A small network was shown many inputs. Here are its activations along a few directions, one row for each input.
In each table, some parts of the input vary, and every possible input appears once, in random order.
A made-up example of a description, with smaller parts first: line(6) and (point or ring(11) or (values(2) and ring(8))).
Shared parts are said once, and a part with two or three values counts as separate values.

Other details of the inputs shift rows strongly along two fixed directions, in all tables alike. That doesn't count.

A family of inputs:
x1: [ -1 -15  16   2  -4 -23   8   4   7   5   3]
x2: [ -6   0 -32   2   5   5   1 -15 -11  -4   6]
x3: [ -1  -5  15   3  -5 -25   7   1  11   6  10]
x4: [ -2 -12  15   4  -6 -26   8   4   9   1   0]
x5: [ -1  16  -9  -5  12  34  -1  10  -7  -6 -10]
x6: [  3 -10  14   0  -8 -26  13   5   5   5   2]
x7: [ -7 -16   2 -14  -2 -26   7  -7  16   2  11]
x8: [ -2  -8  17   0  -6 -23   1   0   7   6  13]
x9: [ 11  12  30 -20  14  11   0  14  29 -12  -5]
x10: [ -2 -12  14  -3  -7 -24  10   5   5   9   0]
x11: [  3  -8  16   4  -4 -27   6  -2   9   5   4]
x12: [  3  13  -8  -5  12  33  -1   7  -9  -7 -17]
x13: [  1   8 -20 -15  19  32  -3  -6   0 -13  -2]
x14: [ -4  -3 -23  23 -16   0  -2 -11 -22   6   0]
x15: [  0  -5  16   1  -7 -26   2   1   9   4  12]
x16: [ 10  19  -2 -13  21  42 -16   5  -2 -11 -17]
x17: [  7  23  -5 -11  18  44  -1  14  -1 -14 -14]
x18: [-13  -4 -24  22  -4  -1   2  -4 -23  10   7]
x19: [ -3   2 -15  13   1   8  -8 -10 -22   4   0]
x20: [  2 -13  16   0 -17 -21   3  -1   9   5   3]
x21: [  2 -12  15  -1 -16 -18   5   2   9   7  13]
x22: [  6  20  -6 -15  19  44  -4  15  -1  -8 -14]
x23: [ 13   7  29 -25   3  16  -2  15  28 -11  -4]
x24: [  9  10  30 -24  16  12  -2  15  29  -6  -5]
x25: [ -5   6 -16  17   2   6  -3  -9 -17   2  -5]
x26: [ -8  -5 -23  20  -6  -2   6  -7 -29  11   0]
x27: [  3  -8  16   2 -13 -25   1  -2   8   2   3]
x28: [ -8  -6  16   2  -6 -23   5   1  11   7   8]
x29: [ -3  -3 -31   2   5   4   1 -18 -13  -5  -1]
x30: [ 16   7  31 -25   9  14  -5  15  26 -10   0]
x31: [ -4   3 -17  12  -5   8  -9  -8 -19   3  -4]
x32: [ -8   6 -18  12  -6  10  -8  -5 -16   4   3]
x33: [ -1 -20   5 -12  -1 -27   9 -12  12  -2   8]
x34: [  0  -7  13   0  -9 -24  13   8   7   5   9]
x35: [-12  -6 -25  21  -4  -4  -1  -6 -24  12  -3]
x36: [  8  12 -16 -25  26  41  -8  -4   5 -17 -16]
x37: [  0  -8  17   3  -8 -26   1  -3   7   0   3]
x38: [ -9   3 -24  22 -13  -3  -5  -9 -21   7   7]
x39: [ -6   5 -21  16   1   8   1   1 -16   3   1]
x40: [ 15  14  -9  -2   5  35  -8   2  -6  -8 -12]
x41: [-14  -5 -23  23  -5  -3   0  -7 -24   8  -3]
x42: [  2 -12  14   4  -5 -26   9   4   8   3   2]
x43: [  9  20  -2 -11  23  42 -11   5   0  -8 -19]
x44: [ -5   3 -25  21 -12  -3  -5  -8 -22   9   9]
x45: [ -7   3 -19  11  -1  11   4   1 -20   6   3]
x46: [ 12  10  -8  -4   6  37  -8   1  -8  -6 -10]
x47: [  5  -8  13   1 -17 -21   5   3  11   5  12]
x48: [ -6  -8  13   4  -7 -24   9   7  11   2   7]
x49: [ -9  -4 -29   1   4   6  -1 -18 -13  -4  -3]
x50: [ 19   8  32 -22  14   9  -4  10  23 -14  -8]
x51: [-15   2 -21  20  -7  -3  -6 -10 -23   9   7]
x52: [  8  14  -8  -6  10  32 -14   2  -7  -4 -13]
x53: [-13  -1 -21  23  -5  -4  -2 -13 -23  10  -1]
x54: [  4 -12  17   0 -11 -23   1  -2   6   6   7]
x55: [  0 -11  13  -2 -16 -20   2   4  11   9  10]
x56: [ -7   0 -24  22 -17   1  -2  -8 -20   7   6]
x57: [ -6 -13   3 -10  -4 -27  10  -8  17  -5  11]
x58: [ 12   8  32 -22  16  13   0  14  27  -8  -2]
x59: [  7  -9  15   1 -12 -26   2  -1   8   3   5]
x60: [ 13   1  18 -33  17   8   3   1  31 -23  -9]
x61: [ -9 -15   4 -12  -4 -26   8  -8  16  -2  11]
x62: [ -9  -2 -24  22  -8  -4   6  -6 -26   7  -3]
x63: [  0 -11  18   2  -3 -24   6  -2   7   7   5]
x64: [ -7   4 -15  13   0   7  -9  -9 -20   2  -4]
x65: [ 12  12  32 -22  12  10  -4  13  27 -15  -3]
x66: [ 14  16  -5 -13  12  46 -12   7   0  -9 -18]
x67: [  8   5  28 -24  15  12   0  21  28  -8  -7]
x68: [-13   4 -19  14   1   9  -1   1 -16   4  -1]
x69: [ -9   6 -18  11   0   8 -10  -5 -17   7   3]
x70: [ -2  -8  14  -3 -12 -23  -1   3  10   9  10]
Description of these inputs: values(2) and ring(5) and (point or line(6)).
Q: The inputs of x4 and x1 match in every part but the ring(5) part. If x27 is changed in the same way as x4 into x1, which row does it become?
A: x54
Q: A walk changes only the line(6) part. It starts at x34 and steps to x39. List the rest of the walk in order.
A: x3, x15, x44, x47
Q: A walk changes only the ring(5) part. It starts at x66 and steps to x20. List the rest of the walk in order.
A: x14, x40, x46
Q: Change only the values(2) part in x43. List by row number the other rows that result.
A: x24

A family of inputs:
x71: [-1  1  3  2  1 -4  3  1  1  0 -1]
x72: [-1  1  3  0 -2 -2 -1 -2  2  0  4]
x73: [ 3 -3  2  0 -2 -2  3  0  0  2 -1]
x74: [ 2  1  3  0 -3 -4 -3  0  0 -1  1]
x75: [-4 -1  3  2  1 -3  0  1  2  0 -3]
x76: [-1 -1  0 -1  0 -2  3  3  2  2  2]
x77: [ 0  0  1 -1 -4 -1  2  0  2  1  4]
x78: [ 0  0 -1 -1  0 -2  4  3  2  2  3]
x79: [ 4  0  1  0 -5 -2  1  1  2  0  0]
x80: [-1 -1  0 -2  0 -2  2  3  2  3  2]
x81: [-1  0  2  0 -1 -3  6  3  1  0 -1]
x82: [-1  0  1  2  2 -3  1  2  2  0  4]
x83: [ -2   8 -26  10   0  20  -7  -4 -22   0  -4]
x84: [-1 -2  0  0  0 -2  3  4  3  0  4]
x85: [-3  0  4  0  2 -4  1  2 -1 -1 -1]
x86: [ 2 -1  5  1  1 -3 -1 -2  0  3 -2]
x87: [-4 -2  2  0 -1 -2  3  3  2  1 -3]
x88: [ 2 -3  3  0 -2 -2  2  0  0  2 -2]
x89: [-3 -1  1  0  2 -3 -2  1  3  2  2]
x90: [ -7  10 -24  14   6  20  -4  -5 -22   0  -6]
x91: [ 3  2  3  1 -3 -4 -1 -1  2  0  1]
x92: [ 2 -2  5  0  1 -4 -2 -1 -2  1 -1]
x93: [-1 -2  2 -3 -4 -1  0  1  0  0  4]
x94: [ 3  0  3  3 -2 -3 -2  0  2 -2  2]
x95: [ 0  0  3  2 -1 -1 -1 -1  2 -1  5]
x96: [ 2 -4 -4 -5  0 -5  0 -7  4 -5  0]
x97: [-2  0  2 -1  2 -4 -1  2  0  1  3]
x98: [ 3  0  1  0 -5 -2  1  1  2  0  0]
x99: [ 1 -5  3  0 -2 -1  0  1  1  2 -3]
x100: [ -6  10 -24  15   6  20  -4  -4 -21  -2  -5]
x101: [ 1 -6 -2 -5  3 -5  2 -8  3 -3 -1]
x102: [-2  1  4  1  2 -4  2  1  0  1 -2]
x103: [ 21  23  15 -44  37  54  -8  15  30 -29 -19]
x104: [ 3 -3  4  3  1 -3  0 -1  0  0  0]
x105: [-3 -4 -3 -5  4 -6  4 -6  3 -5 -2]
x106: [-2 -2  2 -1  0 -3  4  3 -1 -1 -1]
x107: [ 0 -3  4  1  0 -3 -3 -1  1  2 -3]
x108: [ 0  1  3  0 -2 -2  0 -2  2  1  4]
x109: [ 2 -4  3 -2 -2 -2  1  1 -2  1 -1]
x110: [-1 -1  2 -1 -4  0  1  0  2  1  3]
x111: [ -6   8 -26  12   3  20  -1  -3 -21   0  -6]
x112: [ 0 -2  2  0 -3  0  2  1  2 -1  5]
x113: [-3 -2  0 -1  0 -2  0  3  3  3  1]
x114: [-1  1  1  0  2 -4  1  1  2  2  3]
x115: [-1 -1  2 -2 -4 -1  1  0  2  2  3]
x116: [ 2 -3  3 -1 -1 -2  2  0  0  3 -2]
x117: [ 2  1  3  1 -3 -4 -2 -1  1  0  0]
x118: [-1  0  4 -2 -2 -2 -3 -1  0  0  4]
x119: [ 3 -1  4  1  0 -3  0 -1  0  2 -1]
x120: [ 1 -2  1  0 -5 -2 -2  1  3  1 -1]
x121: [ -1   9 -26  11   0  21  -6  -5 -21   2  -5]
x122: [ 1  0  3  1 -3 -3 -5 -1  2  0 -1]
x123: [-2 -2  2 -1 -4  0 -1  0  3  2  2]
x124: [ 4 -1  1  2 -4 -2  1  2  2 -2  1]
x125: [-2 -1  2  0  0 -3  4  2  1  1 -2]
x126: [-2 -4 -3 -7  1 -3  1 -8  4 -4  3]
x127: [ 2 -2  4  1  0 -3  0 -2  0  1 -1]
x128: [-3 -1  3  0 -2 -1 -4 -1  3  1  2]
x129: [-2 -2  0 -3  0 -3  2  4  0  1  3]
x130: [-2  1  1  0  2 -3  0  1  2  2  3]
x131: [-1  1  4  0 -2 -2 -2 -2  2  2  3]
x132: [-1 -2  2  2  0 -2  5  3  1 -2  0]
x133: [-2  1  2  0  2 -4  0  1  2  3  2]
x134: [ 3 -4  3  2 -1 -2  3  1  0  0  0]
x135: [ 2  2  3  1 -3 -4 -3 -1  1  1  0]
Q: Describe the family of inputs behind these rows.
A: ring(5) and (point or (values(2) and line(6)))
Q: The inputs of x104 and x94 match in every part but the ring(5) part. If x73 is changed in the same way as x104 into x94, which row does it become?
A: x79
Q: Change only the ring(5) part in x125. List by row number the other rows that result.
A: x80, x115, x116, x121
Q: Change only the values(2) part in x121. List by row number the other rows that result.
A: x135
Q: Which other rows agree with x112 in the ring(5) part? List them by row number.
A: x72, x77, x93, x95, x108, x110, x115, x118, x123, x126, x128, x131

A family of inputs:
x136: [  9  10  -6   1   6  -2   1  -2   0 -10   1]
x137: [ 9 -1  3  8  0  7  1 -2 -2 -7 -9]
x138: [10 -3 -6 -6 -4  5  4  1 -4 -7 -4]
x139: [  8 -23  58  -5 -12 -54   8   7  24  13   7]
x140: [ -5  -7  -4  -8  15   1  -4 -11   0  -6  -9]
x141: [  6  11   8   9   9   3 -10   4  -5   7   0]
x142: [ -2  14   4   8   2   1 -10   3   1  -1  -7]
x143: [-6  1 -8 -5 18 -2 -7 -8  5 -5 -1]
x144: [-5  5 -5 -7  4  7  2 -7  4 -6 10]
x145: [-23 -25 -49  55 -35 -54  12 -34 -54  22  16]
x146: [ -3   6   0  -2 -10   9  -7   9   1   5  -5]
x147: [-1  9 10  5  2 10 -8  7 -6  7 10]
x148: [  1   7  -7  -3  11   0   1 -10   5  -6   0]
x149: [-8 12  5  4 -6  8 -8  6  0 -1  3]
x150: [-13   0  -7  -9  11   6  -6  -5   5  -5   9]
x151: [ 9 -5 -1  3 -7 11  1  3 -1 -2 -6]
x152: [ -5 -11  -8 -13   8   5  -3  -5   1  -1  -6]
x153: [  3  -2  -3  -5   8   3   4 -13  -1  -7  -8]
x154: [ -7  -6 -12 -15   7   6  -4  -2   6   2   2]
x155: [  1   0 -11 -12   0   8   4  -4   5   1   2]
x156: [  0   1   4   0  -8   8  -6   6  -4   2 -12]
x157: [  3  -6  -7 -11   1   7   4  -7   0  -2  -5]
x158: [ 8  8 -1 11  3  4 -3  0  4 -6 -1]
x159: [ -1   5   8   5  -2   4  -6   0  -5  -2 -15]
x160: [ 5  4  4 -1 -3 11 -7 10 -5 14  2]
x161: [  4 -17  42 -15 -19 -54  17   6  34  -4  26]
x162: [-19   4  -2   8  21   4  32  32  -5   4 -10]
x163: [  7  -1   8   1  -1  10  -6   6 -10  11  -5]
x164: [  8   3 -10  -8  -6   6   4   4   1  -4   4]
x165: [ 1  6  1  7 -4 11 -1  3  4 -6  9]
x166: [ 7  0 -5  1 -8 11  0  6  4  1  2]
Q: Describe the family of inputs behind these rows.
A: point or (ring(5) and line(6))
Q: A walk changes only the line(6) part. It starts at x160 and steps to x146. List the rest of the walk in order.
A: x166, x164, x155, x154
Q: A walk changes only the ring(5) part. It starts at x150 and steps to x154. List the rest of the walk in order.
A: x152, x140, x143
